Each row below holds a small network's activations on one input, seen along a few directions.
Each table varies a few parts of the input and shows all the possible inputs, shuffled.
A made-up example of a description, with smaller parts first: one of 6 places along a line, together with either a single point or one of 9 places around a ring or (one of 3 separate values, together with one of 8 places around a ring).
Shared parts are said once, and a part with two or three values counts as separate values.

Other details of the inputs vary at random and push rows far along three fixed directions, the same in every table; ignore that.

Table:
R1: [-29   7   5   1  -1  -5  18   5  22  11  12 -10 -14]
R2: [  8   1  -4 -20  -6  24   6  22   3   7 -34  10   7]
R3: [-12   2  11 -33  30   2  -7  -2 -45 -32  58  -6 -11]
R4: [ 15  -3  -7  21 -32   9 -19  -4   7  25 -48  10  19]
R5: [  9 -25  -6  -6  28 -13  19  -4  15 -17  31   5  -3]
R6: [ 34 -13  -5  -4   7   3 -10   9 -18  -9  -3  15  13]
R7: [ 17 -11  -3  -1   1  -3 -22  -5 -25  -6  -5  -1  17]
R8: [ 20  12  -6 -22  -9  33  -8  21 -29   2 -28  19   5]
R9: [-19  -4 -12  26 -16 -11  22  -7  48  28 -16  -7  -7]
R10: [ 33   3  -3  15 -19  11 -12   3  -5   0 -59  11  29]
R11: [ 14 -17 -14  50  -8 -36 -11 -21   4  11  26  12  -4]
R12: [-43  11   6  -4  -2   7  23   6  35  17   8  -1 -15]
R13: [-24  -4 -17  39 -20  -6   6  -4  25  41  -9  10 -31]
R14: [ 34  15   4  -5  -6  -6 -35  -5 -43 -17   1   3  19]
R15: [-21  30  15 -43   1  19   3  25 -16  -1 -17 -27 -17]
R16: [ -1  -9   1  22  17  -6   9 -10  -5 -17  42  21 -11]
R17: [ -2 -16   4  -1  18 -18   9 -19  15 -14  32  -9   1]
R18: [-25  36  17 -41  -5  29   0  23 -13  -4  -6  -9  -4]
R19: [ 23  -5   7  -4  -1  -7 -18  -8 -13  -9  -6  -5  20]
R20: [ 42  -9 -10  38 -21 -28 -30 -11 -10   8 -22   2  24]
R21: [ -1  14   5  -2 -11  28   2  14  -4  -1 -33  11   6]
R22: [-11 -12 -11  35 -19   1   0 -14  21  28   0  21  -8]
R23: [-43   7   1   4  -2   4  18  11  22  24   7  -8 -36]
R24: [ 17  -1   7  -9  19 -24  -4 -15  -4 -26  28 -15  13]
R25: [ 11 -18   4  -8  23 -18 -11 -12 -20 -21  28  -9  11]
R26: [  2 -14   3   8  25 -14  20 -13  15 -27  28   1   0]
R27: [-26  18   8 -54   4  30   9  14  -9 -10 -19 -22   0]
R28: [-24   3  -1  -4   7  -7  21   0  24   9   3 -22 -23]
Description of these inputs: one of 4 places along a line, together with either one of 2 separate values or one of 5 places along a line.
The inputs of R14 and R24 match in every part but the place on the line of 4. If R22 is changed in the same way as R14 into R24, which row does it become?
> R17
Start at R25 and move only the place on the line of 5, one step at a time. The first step leads to R19. Which rows follow, in order?
> R12, R1, R15
Which other rows does R5 become when the choice among 2 separate values takes its other values? List them by row number.
> R26
Start at R28 and move only the place on the line of 4, one step at a time. The first step leads to R15. Which rows follow, in order?
> R23, R13
